A small network was trained on made-up records. Each row is its average activation on records with the value named, seen along a few directions.
Related values have similar rows: they may be neighbours, one step apart, or belong to one group.
In the rows, 500 means zero.
Strong random noise was added to every row along 5 fixed directions; ignore it. To show where, here is one row again and again, with new noise each time:
[553 458 479 535 451 524 532 533 534 468 410 490 466 409 564 409]
[300 488 541 492 455 684 586 300 501 471 692 478 517 492 479 404]
[468 539 618 563 475 597 423 461 539 424 338 540 355 386 554 160]
[424 302 247 423 487 440 781 320 562 468 799 449 489 529 428 732]
[357 634 467 605 562 636 349 462 517 533 516 615 533 604 595 418]
[609 405 349 355 450 121 779 283 699 408 675 364 274 486 279 737]
[391 649 490 524 557 434 422 324 614 472 567 560 360 603 443 447]


E, 13 values:
e3: [629 528 518 487 463 379 514 550 597 466 372 418 471 383 484 581]
e8: [554 367 431 546 502 495 605 621 346 595 573 474 674 495 484 629]
e1: [311 266 438 544 626 673 472 566 295 483 437 634 467 459 600 183]
e9: [457 436 640 452 543 709 408 555 355 436 426 616 478 454 615 278]
e12: [580 454 331 414 534 243 466 624 503 521 586 545 548 542 398 731]
e2: [268 570 455 581 540 650 463 372 516 645 765 547 620 727 496 628]
e7: [626 542 705 536 376 323 585 627 492 507 343 363 486 462 414 506]
e13: [474 484 600 323 489 428 624 368 472 392 693 372 463 538 304 593]
e5: [459 538 573 545 417 620 585 501 501 573 652 414 632 502 438 530]
e11: [659 464 500 390 397 412 575 508 519 502 459 361 591 450 507 713]
e10: [482 365 343 507 516 579 612 406 521 534 712 480 564 496 518 625]
e4: [668 438 600 392 440 476 562 562 498 459 252 437 420 302 489 444]
e6: [407 437 405 449 621 624 464 463 404 468 541 612 500 574 564 510]
The values of E form a ring.
Going along E from e3 by way of its neighbour e10, in what order are e1, e12, e13, e6 met?
Answer: e1, e12, e13, e6
Which values are neighbours of e7? Give them in the order they are listed.
Answer: e8, e5

F, 11 values:
f3: [278 638 481 406 691 618 294 344 451 479 603 640 471 683 547 467]
f7: [398 726 228 649 577 432 412 474 585 749 817 561 668 853 506 867]
f2: [432 405 644 630 431 615 535 668 294 470 342 473 543 343 609 143]
f8: [600 185 397 395 410 733 647 878 257 455 413 449 844 352 685 640]
f1: [602 638 485 457 489 576 477 448 565 566 505 508 605 469 568 656]
f6: [538 469 447 614 537 183 549 498 678 524 502 467 317 577 355 605]
f5: [440 613 348 632 566 605 238 345 614 547 500 699 449 632 645 456]
f10: [551 429 764 297 413 446 591 482 385 410 376 431 276 209 289 179]
f9: [483 273 510 597 699 396 589 511 418 319 343 633 211 485 455 110]
f4: [222 348 396 481 675 820 358 251 512 331 430 761 252 530 595 127]
f11: [537 605 623 482 316 387 636 395 696 516 662 268 553 422 367 685]
The values of F form a ring.
Which values are neighbours of f2? Give them in the order they are listed.
Answer: f6, f9
Which values are neighbours of f4? Give them in the order they are listed.
Answer: f3, f1
Which values are neighbours of f11? Give them in the order they are listed.
Answer: f7, f5
